A small network was trained on made-up records. Each row is its average activation on records with the value named, seen along a few directions.
Related values have similar rows: they may be neighbours, one step apart, or belong to one group.
In the rows, zero is written as 500.
Strong random noise was added to every row along 17 fixed directions; ignore it. To show where, here is one row again and again, with new noise each time:
[476 374 437 613 411 498 613 881 363 597 327 544 360 708 542 538 576 761
 500 629 675 560 633 690 615 477 515 485]
[546 689 442 586 346 378 452 596 482 377 603 403 794 513 503 457 543 509
 355 466 486 492 648 542 539 712 495 501]
[472 370 537 557 554 707 881 573 443 532 335 440 460 548 422 361 664 512
 761 546 552 484 554 481 604 873 475 643]
[395 523 465 567 602 585 419 496 532 539 385 485 588 432 701 683 367 483
 508 756 604 375 476 511 675 404 739 529]
[588 462 709 308 167 389 317 606 534 594 338 609 483 735 619 470 366 510
 628 611 534 687 494 598 475 493 348 530]
[489 570 443 285 561 573 349 667 352 677 446 525 406 410 693 737 369 589
 513 489 498 483 479 368 335 372 392 513]
[463 439 485 510 569 480 541 429 526 428 528 423 502 463 450 347 583 427
 489 481 422 530 458 559 461 564 420 513]
[412 287 274 453 689 849 410 472 495 371 362 549 555 218 554 722 339 481
 512 604 676 293 507 502 598 454 924 488]
[625 352 544 437 404 236 717 426 740 293 464 408 425 647 410 574 517 492
 333 404 477 228 339 672 232 225 310 512]
[617 204 520 314 500 564 473 666 392 435 485 746 543 499 446 551 512 478
 503 518 553 546 536 384 472 709 525 506]
[335 339 525 672 798 440 362 597 388 598 589 610 402 507 606 441 560 513
 312 638 415 616 534 464 598 429 605 413]
[530 169 588 408 493 447 475 282 704 347 476 645 581 649 400 676 566 583
 415 583 568 326 315 604 385 406 509 577]
[568 439 561 299 502 519 544 683 417 513 421 452 496 442 577 647 392 411
 450 532 589 682 704 442 420 759 542 711]
[547 422 627 571 518 552 318 508 519 590 417 835 578 637 579 254 724 384
 683 391 473 331 354 397 615 545 761 306]
[502 571 620 535 456 597 507 373 700 510 404 573 616 607 610 643 467 439
 600 584 577 205 419 425 515 479 746 549]
[509 595 454 480 588 596 370 497 471 666 567 588 287 557 405 591 727 503
 592 164 610 812 521 637 392 524 683 592]
[439 533 387 323 546 594 387 558 447 580 580 473 243 508 418 597 490 642
 345 381 475 595 564 490 155 322 384 481]
[521 693 502 612 314 492 407 638 499 596 423 507 573 512 536 470 407 599
 518 793 595 407 602 517 679 269 591 360]
[489 356 728 630 215 431 385 434 713 333 464 431 688 523 567 286 419 577
 482 827 490 395 605 666 461 476 467 567]


Field S:
s8: [525 704 493 320 553 465 244 407 387 677 470 441 645 380 630 510 461 565
 388 384 382 336 451 272 391 408 444 419]
s6: [576 349 593 634 433 492 336 414 625 366 714 538 542 299 459 338 534 609
 406 549 443 425 596 485 272 388 514 502]
s10: [303 265 558 482 689 436 214 327 429 610 334 495 655 504 684 686 491 711
 411 542 513 525 403 616 598 447 564 582]
s2: [492 439 535 449 710 285 606 384 484 492 556 495 608 501 554 587 385 466
 222 564 353 264 373 261 536 421 317 374]
s5: [570 642 445 358 525 498 399 346 542 519 482 522 596 475 459 560 677 410
 506 561 691 486 408 505 531 444 652 599]
s12: [355 193 481 402 663 540 347 417 382 504 262 398 541 321 546 301 529 622
 378 629 518 429 526 562 499 369 554 457]
s9: [543 401 413 203 383 634 538 412 463 444 348 406 465 491  84 509 402 567
 355 475 626 708 725 549 478 585 536 505]
s3: [560 466 584 478 430 360 417 584 517 481 487 475 469 528 613 450 636 620
 379 407 494 357 580 512 262 425 459 584]
s13: [452 401 603 506 471 366 450 383 495 503 527 393 516 442 487 418 635 761
 426 440 423 537 503 647 307 478 238 646]
s4: [626 686 564 407 521 293 388 620 472 580 600 618 618 587 499 431 677 384
 354 606 512 596 513 356 522 547 493 489]
s1: [565 592 640 565 339 436 588 545 594 442 640 534 508 700 485 454 617 509
 418 430 541 579 648 460 334 705 480 601]
s11: [505 556 688 423 569 372 447 318 474 742 381 488 461 467 586 852 350 611
 492 290 473 463 457 424 573 327 506 580]
s7: [345 225 373 287 681 531 396 447 365 482 458 380 400 387 512 484 540 590
 381 620 534 793 517 601 398 541 327 642]
The values of S form a star with 3 arms.
Q: List every value one step from s2, in the order listed.
A: s6, s1
Q: List every value one step from s10, in the order listed.
A: s12, s9
Q: List every value one step from s3, in the order listed.
A: s5, s11
Q: Fewest steps between s8 and s4?
A: 8
